A small network was shown many inputs. Here are its activations along a few directions, one row for each input.
Each table varies a few parts of the input and shows all the possible inputs, shuffled.
A made-up example of a description, with smaller parts first: values(3) and (point or ring(9) or (line(6) and ring(8))).
Shared parts are said once, and a part with two or three values counts as separate values.

Other details of the inputs shift rows strongly along two fixed directions, in all tables alike. That doesn't count.

Rows:
x1: [-62  -2  -1 -92   8 -13  -6  37  -8 -34 -20 -44 -53 -34 -43]
x2: [-60   0  -5 -81  18 -15   5  43  -2 -35 -21 -40 -47 -31 -43]
x3: [ 37 -89 -39  -8  -3  40  -1  74 -65  54 -18   4 -57 -39 -36]
x4: [ -4  -9 -20  65 -29  18  16   2 -18  64   1  49   2  23  14]
x5: [-55  -9  -4 -97   7 -21  -9  35  -4 -36 -17 -39 -55 -34 -44]
x6: [ 11  33  42 -40   4 -11 -14 -35  23 -53  19 -39  21  -4   3]
x7: [ 47 -32  -8  77 -20  44  11  11 -41  69  11  33  15  14  17]
x8: [ 48 -31 -12  75 -12  42  18  12 -35  62   9  33  16  14  18]
x9: [  0  42  50 -17  48 -30 -34 -45  45 -80   0 -35  29   2  25]
x10: [ 55 -32 -23  68 -11  28  12   6 -23  52  10  35  20   9  17]
x11: [ 23  57  38  14   8  -6   4 -54  36 -44  27 -16  63  23  28]
x12: [ 20  54  52  10  -7  -2  -7 -63  28 -37  30 -21  56  22  30]
x13: [ 12 -18 -29  53 -32   6  10  -7 -11  59   0  57  -1  22  15]
x14: [-18  63  14  11  -7 -38   7 -60  55 -34  15  10  47  31  25]
x15: [ -9  -8 -17  63  12 -12 -14 -14  13  28 -20  45  -4  26  29]
x16: [  1 -35  -7 -86  26   2 -11  51 -16 -36 -14 -53 -40 -51 -46]
x17: [-23  69  19  14  -6 -31  10 -56  51 -34  15   8  45  35  25]
x18: [-20 -54 -51 -28  -4   1   5  63 -29  36 -27  12 -57 -26 -35]
Each input here is: values(2) and (point or ring(8)).
Change only the values(2) part in x4. List by row number the other rows that result.
> x7
Change only the values(2) part in x2. List by row number the other rows that result.
> x8

Rows:
x19: [ -5  58   5  -8 -36 -15   2 -57  42 -17  22  -9  46  29   9]
x20: [-46 -24  -1 -49  29  22   0  74 -43   1 -26 -36 -38 -39 -36]
x21: [-25  34  63 -79  39  12  -4  13   0 -76   0 -81 -12 -21 -33]
x22: [ 48  22  55  11   9   1 -25 -51  23 -32   9 -16  34  12  21]
x23: [ 33 -44 -64  63  -5  19  12  30 -12  64 -14  40  -2  12  -1]
x24: [-28 -51 -23 -50  25  -6 -27  41 -22  -8 -37 -18 -71 -46 -32]
x25: [ 14  45  26  -9 -35 -12   6 -50  19 -24  46 -19  48   9  16]
x26: [  2  36  15  19   7 -25 -38 -59  50 -29   1  -8  40  22  27]
x27: [ 28  33  14  13   9 -21   7 -34  33 -40  32 -16  51   6  25]
x28: [ 11 -10   4  72  -9  32   9  15 -37  47  17  11  11  11  24]
x29: [-22  40  23  17   2 -47 -24 -59  50 -21   4  27  15  29  30]
x30: [ 45 -40 -10  65 -10  14 -23   1 -23  45   9  23   7  -4  28]
x31: [-61 -26  -9 -43  23  13   6  56 -33  -6 -33 -30 -65 -32 -35]
x32: [-22 -30 -21 -83 -14  10   5  57 -36   5 -10 -25 -34 -48 -48]
x33: [ 23 -43 -52  66  -5  14  24  18 -21  55 -15  58 -15   6   6]
x34: [ 75 -63 -28  55   1  46  25  41 -42  62  -2  31 -11  -3  -7]
x35: [ 34  31  32  -4  20 -14  -5 -57  28 -51  19  11  22  44  49]
x36: [  8  31  31  12  11 -18 -31 -49  32 -29   3   3  55   2  33]
x37: [ 15 -45   0 -77 -11  30  10  52 -45   2   0 -41 -46 -41 -60]
x38: [  8 -37 -53  63 -12  -7  25  28 -10  65 -16  75 -22  22   2]
x39: [  8  -8 -26  41 -50  14  23 -20 -13  52  10  49   0  16  13]
x40: [-31   1  -7  67 -14   3  18   5 -10  58 -10  52 -11  37  20]
x41: [-69  44  25 -79  35 -15 -13  11  24 -71 -16 -80 -14 -13 -30]
x42: [ 14  39  10   9  14 -20   7 -33  38 -34  13   6  63   7  22]
x43: [-59   7  -9 -91 -22 -30   8  24   8 -19  -8 -12 -48 -16 -41]
What do these inputs look like to the network?
> point or (values(4) and line(6))
Change only the values(4) part in x26. List by row number the other rows that result.
> x19, x23, x41
Change only the line(6) part in x40. List by row number the other rows that result.
> x20, x21, x28, x31, x41

Rows:
x44: [ 63 -12  14 112 -28  61  13 -29 -27  74   2  25  25  42  27]
x45: [ 74 -35 -16  77  -3  11  24 -16 -20  36  22  75  17  25  47]
x46: [-11 -15  -8 -13  51  -1  19  48 -22 -26  -4 -10  -1 -33  -1]
x47: [ -6  -2 -12  63 -71  10  18 -26 -15  91   1  87  22  31  36]
x48: [-24   6 -33 -45  -4   7  31  32   9  -4 -24   2 -21   7 -34]
x49: [-22 -14  17 -15  38  15 -30  34 -19   0 -20 -22 -12 -19 -10]
x50: [-10  41  30 -43  54 -19 -22  -8  38 -71  -2 -47  47 -12  -3]
x51: [ 23  55  53  27 -37   5 -26 -77  17   0  45   6  74  29  39]
x52: [-41  41  20 -40   1  -8   4  -8  16 -43  10 -58 -19  20  -7]
x53: [-27 -13 -36  -4  33 -21  -3  47   1 -14 -13 -27 -11 -17  -4]
x54: [-19 -46 -69  42  15   0  -2  47 -15  47 -33  27 -21 -17 -20]
x55: [ 53 -14 -18  72 -37  22  35  -6 -35  54  40  61  48   6  38]
x56: [-19  53   1 -52  12 -19  18 -12  43 -68  18 -64  12  15 -11]
x57: [-13 -27  -5 -26   4 -22 -24  14  -7  -9  -5 -13 -59  -4   1]
x58: [ 16  64  14  16  -5 -52   1 -91  78 -39   8  49  49  49  45]
x59: [ 63 -75 -31   2  12  21 -15  39 -32  36 -12  26 -27 -11 -13]
x60: [ 16 -24  -2  -5  44  13 -14  40  -2 -17 -25 -37   6 -41 -15]
x61: [ 23 -19  -9 -51 -10  11 -13  27 -22  -1  13 -24  13 -35 -28]
x62: [-28  69  21  33 -23  -4   1 -77  48 -14  15   2  31  54  13]
x63: [ 54 -45   1 -31  22   5 -21  15   0 -25 -16 -24 -19 -30 -16]
x64: [-32 -11  -5 -34 -30 -10 -12  23 -21   8  15 -28 -29 -21  -6]
x65: [-16  22  52 -11  40   1 -31 -10  19 -46 -16 -53  14 -21   6]
x66: [-26  56  23  26 -50 -26 -11 -85  39   4  30  18  51  23  28]
x67: [ 66 -22  10 107 -54  47 -17 -30 -35  84  24  38  36   9  37]
x68: [ -2  -6  18 -34   8  38  -5  21 -27   3  -8 -36 -22   5 -31]
x69: [ 56 -48 -26  22   3  54  19  42 -35  39 -19 -18 -13 -13 -31]
x70: [-35  16  12 -43   8 -40 -34 -40  36 -42 -10 -11 -34  -1  -9]
x71: [ -7 -14 -32 -40 -21 -16   5  33  -8  -2  18 -27  -8 -27 -13]
x72: [-54  -9 -10   0  24 -15 -18  38 -11  -4 -15 -27 -32 -11   3]
x73: [ -4  69   7  13 -39 -40   4 -88  62 -25  37  10  81  19  24]
x74: [ 48 -77   2  17   0  32 -28  27 -42  39 -24   6 -51 -18  -5]
x75: [-19  -3 -44 -27  -1   7  16  19  13  -4 -12 -20 -23  -3 -45]
x76: [ 14 -31 -32 -32  14 -28  -8  22   8 -19  -1 -12 -39 -11  -5]
x77: [-79  41  19 -30  23 -33 -16  -6  29 -36 -34  -1  -6   3   2]
x78: [-18 -11  19 -41 -13  10   6  23 -45  -5  19 -12 -20 -34  -4]
x79: [ 42  80  40  20   0   7  11 -79  52 -40  33 -14  93  55  24]
x80: [ 18  55   5  24  -2 -50 -13 -97  80 -42  18  23  46  36  33]
x81: [-39  25  21 -55   6 -40 -21 -32  34 -40 -22  12 -34   9   2]
x82: [ -2  -1   5 -23   8 -19  48  48   2  -4   6  -1 -16 -23 -51]
x83: [-51   9  -5 -39 -12  14  13  23  -4   6 -28   3 -42  15 -28]
x84: [-27  41  47 -49  18  10  26 -10  -7 -57  15 -43  -8   5  -2]
x85: [-54  48   1 -40  33 -48  -1  -9  49 -58 -28  -8  21  -1  -3]
x86: [ 12 -12   5 117   6  29  19  -1 -39  60  13  66  24  24  60]
x87: [-11 -30   8  28 -14   8  40  57 -37  56  -2  29 -48  -8 -38]
x88: [ 20  -3 -37  57 -64   1  35 -20  -2  78   7  85  45  26  29]
x89: [ 17 -35  21 -40  16   6 -38   9 -18  -8 -11 -10 -38  -9 -11]
x90: [ 57 -60 -29  14 -23  37  -9  44 -47  46   2  -7  -2 -49 -23]
x91: [  1 -31  20 -35  19  -3  -4  13 -31 -24   1   3 -48 -14   5]
x92: [-67  -8 -17  -2  20 -15 -25  20   1   2 -32  -7 -33 -17 -19]
x93: [ 28 -36 -30  11   8  44  53  51 -48  27   5  11 -19  -5 -12]
What do these inputs look like to the network?
> values(2) and (point or (values(4) and line(6)))
Changing only the values(2) part turns x46 into x86. The same change can be made to x54. Which row results?
> x92
Changing only the values(2) part turns x57 into x76. The same change can be made to x67. Which row results?
> x90
Change only the values(4) part in x78. List by row number the other rows that result.
> x84, x86, x91
A walk changes only the line(6) part. It starts at x69 and steps to x79. List the rest of the walk in order.
> x93, x56, x75, x48
Change only the values(4) part in x81. List by row number the other rows that result.
> x47, x77, x83

Rows:
x94: [ 34  46  21  36  14   7  24 -26  28 -29  15 -11  62  24  11]
x95: [-46  58  18  14 -23  -6  16 -29  16 -11  17 -11  26  29  27]
x96: [ 25 -43   0  47 -34  48  15  32 -58  85  12  28 -19  -5 -17]
x97: [  3  -9 -15  53  -7  -3 -12 -19   8  32 -16  38  -1  32  17]
x98: [  8 -74 -28 -33  23  27 -20  77 -50  17 -31 -30 -49 -57 -38]
x99: [-57 -34 -11 -45 -19  14  11  59 -43  27 -29 -13 -72 -40 -54]
x100: [ 37  32  35  29   4   2 -14 -56  28 -26  16  -1  31  26  34]
x101: [ -60   41   -4 -108   -3  -30    7  -13   30  -70    6  -52  -15  -22
  -38]
x102: [-16  42  13  21   8 -28 -23 -52  45 -15  -4   7  33  27  24]
x103: [ -4   8  37 -70  37 -13 -13  -5  18 -73   1 -57 -16 -21  -9]
x104: [-49  33  21 -84  32 -40 -27  -7  39 -82 -17 -45 -36  -9 -23]
x105: [ -6  10 -11  24 -33  11  24 -13  -6  41  -3  55  14  26  16]
x106: [ 10 -70 -28 -26  24  25 -13  79 -49  17 -21 -15 -47 -57 -29]
x107: [-38 -54 -40 -40  25  -4 -20  69 -27  14 -41 -13 -60 -42 -41]
x108: [-49  24  25 -81  36 -44 -17  -5  38 -81 -11 -43 -32  -9 -15]
x109: [ 33  26  33  29   4   3 -18 -56  28 -22  10  -6  42  25  31]
x110: [ -2  -3 -18  55   1 -10  -7  -3   7  30  -1  48  13  11  25]
x111: [ 46 -52 -46  35 -42  44  21  27 -52  73  19  31  -8   0 -16]
x112: [-49  30  21 -81  40 -51 -13  -3  29 -80 -11 -40 -25 -17 -13]
x113: [ 43 -48 -20  28 -30  49  21  36 -56  77   1  46  -5   5  -6]
x114: [ 30  30  30  30   7   1 -22 -53  29 -16   9  -9  51  16  32]
x115: [ 12   1 -33  26 -53 -15  23 -14  13  42  14  42  12  15   9]
x116: [ 46 -13   4  50   7  11   5 -13 -19  20   9  22  14   8  30]
x117: [-15  33  16  23  12 -36  -5 -39  36 -27   9  22  33  21  30]
x118: [ 15   8  10  47 -24  33  15   3 -29  39  31  -1  24  25  19]
x119: [-31 -35 -45 -32  33   8  29  79 -16  11 -33 -16 -49 -27 -51]
x120: [ 30  24  32  32  10  -9  -3 -44  18 -29  21   3  52  10  37]
x121: [ 54  -8 -14  23 -49   5  16 -12  -3  36  29  21  27   8   5]
Changing only one part turns x104 into x100. The same change can be made to x119. Which row results?
> x94
What do these inputs look like to the network?
> values(2) and (point or line(5) or ring(8))
A walk changes only the ring(8) part. It starts at x112 and steps to x117. List the rest of the walk in order.
> x110, x107, x102, x97, x104, x108
